[[ 18 -37  85 -36]
 [ 38 -48  32  21]
 [ -3  25 -81  21]] => 21

[[-100  -47    7   58 -106  -67  -12]
 [   9    2  -17   22  -28  -40   -6]
 [   0    1    1    0    0    0    0]] => -6

[[-58 -40 -72 -42]
 [ 91  38  25  86]
 [-80 -21  30 -74]] => 86

[[-31  -7 -53  -9]
 [-10  -4 -26  -6]
 [-54 -26  83 -14]] => -6

[[ 13  39 -71   0 -22  26]
 [-58   4 -56 -51 -45 -43]
 [ 34 -81  48  41  54  16]] => -43

[[-78  56  48  16 -84]
 [ 60 -90 -56 -68  92]
 [ 34  22  44 -91  24]] => 92

[[ 27 -20   0  23  -1  -7]
 [ 49  98  -1  -1   1  35]
 [  2  11  25  10  24 -10]] => 35

[[-101  112 -100  100   84  -22]
 [ -96 -106   15  105  -74   50]
 [ 105 -106   83   89   71  -52]] => 50
---
[[  -0.6   43.9  -64.8 -209.7  167.8   88.0]
 [  94.6   94.2 -115.2   22.5   86.0 -177.9]
 [-117.5  -77.3   33.3  154.2   94.1 -124.0]] Answer: -0.6, -124.0

[-0.2  1.7  0.1  0.5 -0.3 -1.6 -0.8] Answer: -0.2, -0.8

[ 0.134 -0.018  0.077 -0.094] Answer: 0.134, -0.094

[ 1.392 -0.480  0.841 -1.265] Answer: 1.392, -1.265

[[-1.03 -0.79 -1.22  0.67  0.11 -0.54  1.55]
 [ 0.63  0.36  1.00 -0.19  0.15  0.76 -0.54]] Answer: -1.03, -0.54

[  0.163  -9.749  11.876   1.774   3.296 -11.372   3.555] Answer: 0.163, 3.555

[-0.877  1.549 -0.097  0.198 -1.331  1.714  0.446] Answer: -0.877, 0.446

[[-0.811  1.881  0.316  0.556 -0.261]
 [-0.654  1.256  1.388 -1.112 -1.174]] Answer: -0.811, -1.174

[ -68.23  -46.89    5.65 -125.59   74.29   59.16  138.41] Answer: -68.23, 138.41
---
Input: [  0.702   3.834  -3.302 -12.116  -2.369  14.295]
Output: 0.702, 14.295

Input: [ 102.4  -32.7  -91.9   10.4 -162.9   83.9  -37.0]
Output: 102.4, -37.0

Input: [-0.114  0.020 -0.023  0.115  0.128]
Output: -0.114, 0.128

Input:
[[  87.27  -76.90  135.95  102.59   75.41]
 [  96.42  -10.73 -137.33  147.94  115.14]
 [-156.03   98.78  177.23  153.38  197.15]]
Output: 87.27, 197.15

Input:
[[ -78.19 -129.06 -111.76   57.86  -51.45   18.91]
 [  82.97  -83.34   47.39   76.61   49.45  210.56]
 [  82.08  -36.69   17.97   20.70   19.85  112.26]]
Output: -78.19, 112.26

Input: [ 10.8 -12.8   7.0   2.4   2.1  -2.9   0.7]
Output: 10.8, 0.7

Input: [ 0.166 -0.126  0.157  0.160 -0.020 -0.074  0.104]
Output: 0.166, 0.104

Input: [  16.057  -28.404  -94.346 -140.760  106.144]
Output: 16.057, 106.144

Input: [ -7.8  16.7 -11.2   0.7]
Output: -7.8, 0.7

Input: [ 0.00  0.19  0.09 -0.11  0.08  0.08]
Output: 0.00, 0.08
---
[ 64 -67 -78  96 -64   9] result: 96
[-84  -3   2   1  24] result: 2
[-87 -41  97  51] result: -41
[ 13   7 -82 -30  15  26] result: -30
[-84 -13  10   0] result: -13
[-34 -36 100  -5  11] result: 100
[-105   42    7   39   91] result: 7
[  78  -48   35 -100] result: -48
[-38  -7 103 -26 -23  -4  71] result: -23
---
[[2443, 1837, 6737, 4452], [3940, 7001, 1078, 9454]] -> 3940
[[170, 37, 103, 142, 187], [155, 111, 153, 130, 89], [119, 197, 168, 155, 66]] -> 155
[[160, 169, 168, 154], [9, 113, 203, 155], [104, 207, 33, 103]] -> 9
[[2268, 2056, 9528, 2774, 5435, 2042], [8967, 6015, 4731, 7926, 4350, 3294]] -> 8967
[[160, 89, 71, 211, 165, 169], [85, 163, 184, 25, 68, 80]] -> 85
[[3, 4, 8, 6], [2, 4, 4, 3], [2, 4, 4, 2]] -> 2
[[596, 348, 747, 537, 795], [497, 638, 186, 476, 517]] -> 497
[[-39, -22, -49, 30], [-7, 14, -23, 16]] -> -7
[[15, 14, 12, 14], [90, 41, 20, 2]] -> 90
[[-8, -13, -50, -15], [7, -23, 27, 8], [-17, -19, -5, -36]] -> 7
---
-35    6  -39  -40
 91   13   43   77
 18  -52  -12   36
==> 13

  22  -109   -41   -11    -3    76    28
 -30     7     0    14   -31   -42   -85
 -36    36    25     9   -16   -56   -79
==> -31

-45  -27   36   39  -24   25
-18  -46   46   66   73  -84
-83   38    5  -58   17  -21
==> 66

 115   -32     9   -74
  91   -61    12    21
 -37    64   -36  -113
==> -61

  18  -104   -52     5
   4  -103   -59   -13
 -40    53     9    70
==> -103

 98  -28  -15   15    8    3
  5  -26  -94   -2  -37   41
-23  -33    6   51    3  -38
==> -2

-93    6  -82  -44    1  -26   37
-75   12  -67  -21  -11   -1   44
-29   29  -19  -31   -2   12   40
==> -11

-31   42   37  -54   14  -79
-26   65   54  -62   47  -98
-14  -17   11    9   11    0
==> -62
---
[[1934, 6567, 7890, 7689],
 [4769, 6291, 1459, 5718],
 [5962, 7837, 5621, 1361]]
4769

[[827, 301, 651, 137, 419, 575, 630],
 [553, 608, 967, 549, 777, 912, 894]]
553

[[5, 6, 4, 3, 5, 4],
 [5, 5, 5, 8, 2, 5],
 [4, 6, 5, 5, 5, 4]]
5

[[7833, 2149, 7709, 3219],
 [3122, 5437, 5458, 1609]]
3122

[[200, 73, 77, 99, 142],
 [224, 21, 43, 32, 40],
 [159, 17, 27, 9, 31]]
224

[[19, 11, 72, 55, 27, 71, 65],
 [76, 34, 45, 98, 81, 91, 75]]
76

[[52, 10, 26, 52, 32, 20],
 [58, 72, 81, 62, 53, 47]]
58

[[112, 120, 25, 235, 207, 10, 144],
 [100, 148, 18, 230, 193, 20, 126],
 [105, 137, 24, 228, 195, 19, 132]]
100

[[252, 163, 49, 51],
 [43, 1, 179, 224],
 [111, 255, 97, 171]]
43
